A small network was shown many inputs. Here are its activations along a few directions, one row for each input.
In each table, some parts of the input vary, and every possible input appears once, in random order.
A made-up example of a description, with smaller parts first: one of 3 separate values, together with either a single point or one of 11 places along a line or (one of 4 places along a line, together with one of 8 places around a ring).
Shared parts are said once, and a part with two or three values counts as separate values.
(in the rows, 128 means zero)

Other details of the inputs shift rows strongly along three fixed directions, in all tables alike. That doesn't count.

Table:
row 1: [139 131 121 108 131 111 142 164 119 112 115]
row 2: [151 135 172 108 159 167 113 126 158 108 121]
row 3: [134 112 128 133 115 135 133 140 135 128 132]
row 4: [113 150 102 124 142  91 136 111  83 121 116]
row 5: [115 142 124 148 131 114 120  99  96 114 135]
row 6: [131 123 138 130 130 122 129 139 140 147 132]
row 7: [128 150 123 136 137 121 119  99  95 106 132]
row 8: [102 133 123 172 124 143 109  84 112 148 139]
row 9: [131 118 157 145 113 155 112 129 145 147 135]
row 10: [131 128 122 106 131 104 146 154 124 133 119]
row 11: [150 185 165 102 193 185 119 100 111  57 109]
row 12: [132 118 120 130 117 138 132 140 139 133 136]
row 13: [150 135 157 125 123 164 115 127 148 128 137]
row 14: [135 129 107 105 131 115 144 159 125 117 132]
row 15: [124 125 128 127 120 133 128 141 141 136 146]
row 16: [137 133 159 133 125 158 115 129 148 146 131]
row 17: [130 121 123 126 118 134 129 138 140 135 146]
row 18: [107 122 105 184 112 140 110  77 114 160 135]
row 19: [135 132 122 108 140 119 147 169 120 104 114]
row 20: [131 116 124 119 119 132 135 123 152 131 122]
row 21: [117 134 129 162 120 142 105  81 103 148 127]
row 22: [134 122 116 114 119  94 145 145 133 129 136]
row 23: [128 128 123 113 124  94 145 149 133 128 135]
row 24: [128 118 139 139 118 167 116 129 144 158 135]
row 25: [133 127 117 109 118  97 142 147 131 126 135]
row 26: [127 116 129 131 115 133 132 138 139 128 140]
row 27: [128 120 124 121 123 133 135 128 152 136 113]
row 28: [121 123 130 131 118 133 130 141 142 132 143]
row 29: [148 133 163 132 138 159 118 130 150 134 138]
row 30: [133 126 157 138 115 156 110 129 146 146 133]
row 31: [128 108 118 117 120 135 123 128 148 129 127]
row 32: [116 122 135 120 124 128 133 128 153 137 121]
row 33: [128 130 115 107 130 113 145 159 128 109 137]
row 34: [124 132 111 152 124 116 121  94  94 121 130]
row 35: [124 111 123 116 120 133 123 127 150 125 134]
row 36: [117 120 135 132 120 133 131 145 137 136 132]
row 37: [130 125 139 127 112 124 124 138 139 133 139]
row 38: [102 151  97 129 147  97 135 119  86 115 130]
row 39: [120 128 109 157 126 117 124  96  96 120 130]
row 40: [115 146 122 147 140 112 124  96 100 132 127]
row 41: [137 133 114 109 128 105 143 155 128 129 117]
row 42: [105 124 130 179 119 136 108  83 109 146 136]
row 43: [142 120 129 126 111 129 125 136 136 134 131]
row 44: [133 133 118 107 139 120 147 168 122 107 115]
row 45: [136 126 125 107 123 104 141 156 123 107 133]
row 46: [125 100 102 119 121  86 138 133 145 146 114]
row 47: [141 123 128 124 112 129 128 134 139 137 131]
row 48: [113 102 113 116 122  82 136 133 145 146 122]
row 49: [132 143 127 162 137 145 113  82 110 140 121]
row 50: [125 117 139 136 115 126 129 142 138 128 139]
row 51: [126 118 151 145 114 160 118 128 151 139 143]
row 52: [107 137 120 154 132 117 125 100  99 115 136]
row 53: [125 116 141 143 114 166 118 129 145 155 133]
row 54: [124 136 134 104 143 116 145 170 120 102 121]
row 55: [109 141  80 139 136  94 136 113  87 126 125]
row 56: [138 114 142 143 115 167 120 127 147 137 135]
row 57: [129 128 137 125 113 123 126 135 142 137 139]
row 58: [155 133 152 127 127 166 117 127 147 132 129]
row 59: [107 116 112 104 127 103 134 147 138 126 123]
row 60: [112 140 113 145 126 114 121  93  95 139 123]
row 61: [126 114 136 132 118 133 130 144 130 137 125]
row 62: [131 128 137 126 116 123 128 134 143 139 138]
row 63: [174 196 183  81 229 194 111 112 104  31  99]
row 64: [120 122 134 120 121 126 134 125 156 130 130]
row 65: [112 122 126 172 112 137 107  78 103 153 130]
row 66: [132 113 134 134 113 128 130 139 137 126 140]
row 67: [126 137 127 104 129 103 139 158 126 123 125]
row 68: [138 123 143 121 136 175 111 128 154 127 115]
row 69: [138 126 127 128 115 129 127 138 138 144 123]
row 70: [122 141  92 140 145  84 138 109  89 127 119]
row 71: [137 122 127 131 112 129 125 140 136 142 123]
row 72: [140 106 127 119 128 123 126 121 152 134 121]
row 73: [139 133 124 108 141 117 145 170 119 102 113]
row 74: [144 119 128 128 118 127 133 132 140 140 131]
row 75: [146 158 147 141 163 156 113  91 107 107 132]
row 76: [116 110 124 114 122 137 123 132 143 138 119]
row 77: [117 115 128 117 122 131 122 130 151 127 134]
row 78: [129 108 133 116 131 124 125 125 147 144 114]
row 79: [141 119 112 115 128  97 145 149 130 132 130]
row 80: [131 127 125 108 130 111 147 160 123 101 132]
row 81: [111 157 109 105 162 106 143 110  92  94 101]
row 82: [144 124 155 135 133 160 119 128 144 152 126]
row 83: [ 99 126 106 157 123 118 126  95  95 139 126]
row 84: [109 145 107 127 149 102 141 122  76 101 114]
Description of these inputs: one of 6 places around a ring, together with either one of 3 separate values or one of 11 places along a line.
Question: The inputs of row 30 and row 71 match in every part but the place on the ring of 6. If row 36 is changed in the same way as row 30 into row 71, which row does it become?
Answer: row 44
Question: Which other rows does row 83 become when the place on the line of 11 takes its other values? List them by row number.
Answer: row 4, row 10, row 21, row 24, row 53, row 60, row 61, row 65, row 82, row 84
Question: Which other rows does row 59 become when the choice among 3 separate values takes its other values? List them by row number.
Answer: row 32, row 48
Question: Which other rows does row 20 become when the choice among 3 separate values takes its other values? List them by row number.
Answer: row 31, row 72
Question: Which other rows does row 52 become when the place on the ring of 6 takes its other values? List them by row number.
Answer: row 3, row 19, row 54, row 80, row 84

Table:
row 85: [107  51  85 127  65  91 145 161 196 212 142]
row 86: [129 133 166 155 147 237  90  84 160 131 134]
row 87: [159  92 158 101  92 148 129 166 205 148 149]
row 88: [107 100  80  91 121  19 168 171 124 130 117]
row 89: [134 112 150 202  90 190 108 124 121 160 163]
row 90: [ 97  70 117 194  44 118 102  63 180 210 180]
row 91: [114  58 111 168  38 109 151 204 163 184 176]
row 92: [124 175 131 136 181 152 108  74  69  84  97]
row 93: [118 154 116 170 169 124 101  35  80 110 119]
row 94: [117 139  78  97 132  32 153 128  97 110 133]
row 95: [194 158 215 118 167 247  86 106 171 102 127]
row 96: [ 77  89  46 145  87   8 157  98 112 140 153]
row 97: [150 174 213 143 148 236  97 139 143 127 149]
row 98: [108  91 155 190  90 167  92  64 158 190 140]
row 99: [162 165 136  70 187 116 147 152 114  57 111]
row 100: [140 116 162 151 124 163 108 100 152 169 113]
row 101: [204 137 204  68 170 200 127 197 198 104 103]
row 102: [110 139 112  61 155  69 167 191 107  68 107]
row 103: [140 148  91  51 165  85 171 197 114  90  88]
row 104: [ 97  60 125 139  65  96 136 150 185 185 145]
row 105: [119 158  88 150 141  74 123  52  76 129 128]
row 106: [114 172 121 162 174 130 106  39  55 113  95]
row 107: [ 86 121  63 194 106  92 109  27  77 175 114]
row 108: [115  98 146 162  99 201 100 101 178 165 140]
row 109: [149 165 129  78 180 112 147 141 107  54 118]
row 110: [134 130 191 163 146 216  87  80 157 125 132]
row 111: [ 72 105  78 206 106  79 107  20  98 154 149]
row 112: [146  68 137  81  70 104 153 210 223 151 157]
row 113: [ 98 131  71  97 131  66 153 142  90 102 110]
row 114: [125 139 111  62 164  63 167 186 112  73 108]
row 115: [ 54  90  27 202  80  48 122  32  86 197 135]
row 116: [133 158  89 130 121  64 151 147  55 109 126]
row 117: [108  50 114 133  59  73 142 161 189 209 137]
row 118: [ 97 162 124 162 162 135 104  43  62 103 112]
row 119: [141 168 196 169 141 219  89 106 130 151 149]
row 120: [148 165 129  78 176 122 145 159  99  81  83]
row 121: [130 137 181 159 138 228  86  84 145 120 124]
row 122: [172  81 137  79  85 104 152 202 213 167 134]
row 123: [149 157 110  91 157  91 173 228  70  67 125]
row 124: [159 183 142 133 192 156 113  62  89  82 108]
row 125: [106  87 128 187  82 186  93  69 169 196 143]
row 126: [165  89 171 101 112 151 134 186 208 168 116]
row 127: [153  92 138 101 112 164 136 177 203 177 119]
row 128: [133 139 105  62 164  62 165 183 116  68 113]
row 129: [153 112 152  89 106 132 135 170 185 134 148]
row 130: [147 199 148  84 181 121 150 189  87  89 117]
row 131: [131 179 134 129 184 175 103  77  77  83  97]
row 132: [143 138 190 155 148 217  85  80 141 139 114]
row 133: [162 161 218  80 147 212 131 233 177 100 147]
row 134: [135 166 119  65 191 139 149 165 110  64 105]
row 135: [ 93 151  88 179 106  85 126  88  45 107 155]
row 136: [ 97 135 109 162 129 127 111  65  90 127 119]
row 137: [153  79 144 102  46 117 155 246 186 162 160]
row 138: [108 174 122 134 175 163 109  76  73  70 109]
row 139: [125 139  72 142 123  57 168 173  54 118 129]
row 140: [127 128  98 131  94  72 147 165  89 128 143]
Question: What do these inputs look like to the network?
Answer: one of 4 places along a line, together with either one of 3 separate values or one of 11 places along a line
Question: The inputs of row 108 and row 125 match in every part but the place on the line of 4. If row 111 is changed in the same way as row 108 into row 125, which row does it become?
Answer: row 128
Question: Which other rows does row 136 become when the place on the line of 4 takes its other values? List them by row number.
Answer: row 92, row 120, row 121
Question: Which other rows does row 106 become when the place on the line of 11 takes its other values? List them by row number.
Answer: row 100, row 101, row 103, row 105, row 107, row 120, row 122, row 124, row 126, row 127
Question: Which other rows does row 140 become when the choice among 3 separate values takes its other values? List them by row number.
Answer: row 119, row 123

Table:
row 141: [170 164 183  58 194 201 128 182 151  75  92]
row 142: [139  76 147 160  72 139 117 120 190 190 155]
row 143: [141 146 108  92 150  77 151 146  98  83 119]
row 144: [116  83 130 176  86 157 102  78 162 173 140]
row 145: [121 148 154 155 161 182  95  64 110 105 121]
row 146: [110 147 127 183 133 159  97  40 104 128 151]
row 147: [127 170 141 185 144 175 106  88  66 114 137]
row 148: [102 149  75 119 161  75 144  99  75 104 103]
row 149: [190 146 185  59 168 186 138 205 178  99 102]
row 150: [ 92 123  81 141 131  71 138  94  92 113 124]
row 151: [131 135 135 181 107 167 111 112  98 144 144]
row 152: [166  96 183 107 104 168 122 178 206 154 141]
row 153: [129 169 154 124 161 161 113 105 113  89 134]
row 154: [131 179 125  93 162 102 159 196  64  68 121]
row 155: [149 125 145 109 142 175 121 134 153 127 108]
row 156: [105  70  94 132  60  36 152 156 162 185 150]
row 157: [154  79 140 124  82 145 126 158 200 189 129]
row 158: [117 123 102  71 138  74 163 181 132 118 103]
row 159: [ 98  97 101 117 104  71 146 143 138 138 128]
row 160: [ 96 158  85 163 133  82 137 115  40 113 137]
row 161: [125 154 139 161 150 153 101  58 105 139 115]
row 162: [114 118  99  85 117  68 159 180 137 113 142]
row 163: [132 115 144 158 103 173 103  95 158 149 153]
row 164: [119 102  96 118 108  75 143 145 141 164 123]
Question: What do these inputs look like to the network?
Answer: one of 4 places along a line, together with either a single point or one of 5 places around a ring
Question: The inputs of row 161 and row 164 match in every part but the place on the line of 4. If row 154 is changed in the same way as row 161 into row 164, which row does it become?
Answer: row 160
Question: List by row number the other rows that have the place on the line of 4 in common with row 163.
Answer: row 143, row 144, row 151, row 155, row 157

Table:
row 165: [144 177 149 103 172 165 131 162  89  82 110]
row 166: [112  89  81 131  95  61 145 128 139 165 122]
row 167: [171 141 159  80 131 149 144 210 153 106 135]
row 168: [ 98 100 104 140  99  87 131 115 147 162 140]
row 169: [ 91 145 115 184 135 133  98  25  93 140 135]
row 170: [146 102 153 108 106 162 126 162 184 136 138]
row 171: [166 115 163  91 139 162 131 171 177 128 110]
row 172: [121 121  87 120 103  56 158 167 111 134 145]
row 173: [147 174 178 151 163 223 100 109 104 109 120]
row 174: [151 116 179 134 107 183 117 160 165 136 142]
row 175: [132  87 158 164  71 165 110 137 172 177 154]
row 176: [112 167 124 167 155 129 113  75  58  90 130]
row 177: [108 106  77 102 114  61 158 153 127 132 120]
row 178: [145  98 163 145 108 197 103 122 189 166 130]
row 179: [111 154  97 133 167 110 127  83  76  96 111]
row 180: [ 99  90  98 164  85  82 124  81 142 188 137]
row 181: [112 110  90  98 116  49 153 147 128 137 119]
row 182: [128  93 150 168  79 173 114 145 169 192 144]
row 183: [117 119  82  72 125  47 174 187 123  95 126]
row 184: [107 146 127 194 144 146  87   9  93 145 124]
row 185: [126 110 104 119 117  96 135 125 134 145 115]
row 186: [121 119  88 120 105  56 159 167 110 134 146]
row 187: [ 82  81  95 178  68  93 114  73 150 201 152]
row 188: [144 174 152 107 176 163 134 162  90  81 112]
row 189: [107 173  98  88 186  71 150 126  70  62 111]
row 190: [172 130 151  45 153 132 157 217 168  95  99]
row 191: [147 104 162 126 114 177 118 142 181 138 141]
row 192: [121 176 123 131 174 113 132 112  52  63 122]
row 193: [151 167 157  88 189 145 129 133 115  78 103]
row 194: [156 167 181 176 144 223  86  74 116 126 144]
row 195: [146 101 148 105 113 164 125 163 184 147 124]
row 196: [105 145 104 164 142 122 113  55  87 110 133]
Question: The inputs of row 185 and row 171 match in every part but one. If row 170 is changed in the same way as row 185 into row 171, which row does it become?
Answer: row 191
Question: What do these inputs look like to the network?
Answer: one of 4 places along a line, together with either one of 3 separate values or one of 5 places around a ring
Question: Which other rows does row 168 become when the place on the ring of 5 takes its other values? List them by row number.
Answer: row 166, row 178, row 184, row 196
Question: List by row number the other rows that have the place on the line of 4 in common with row 190.
Answer: row 169, row 173, row 174, row 177, row 180, row 183, row 194
Question: Which other rows does row 188 become when the place on the line of 4 takes its other values? List them by row number.
Answer: row 165, row 173, row 182
Question: Which other rows does row 188 become when the choice among 3 separate values takes its other values? List them by row number.
Answer: row 186, row 192
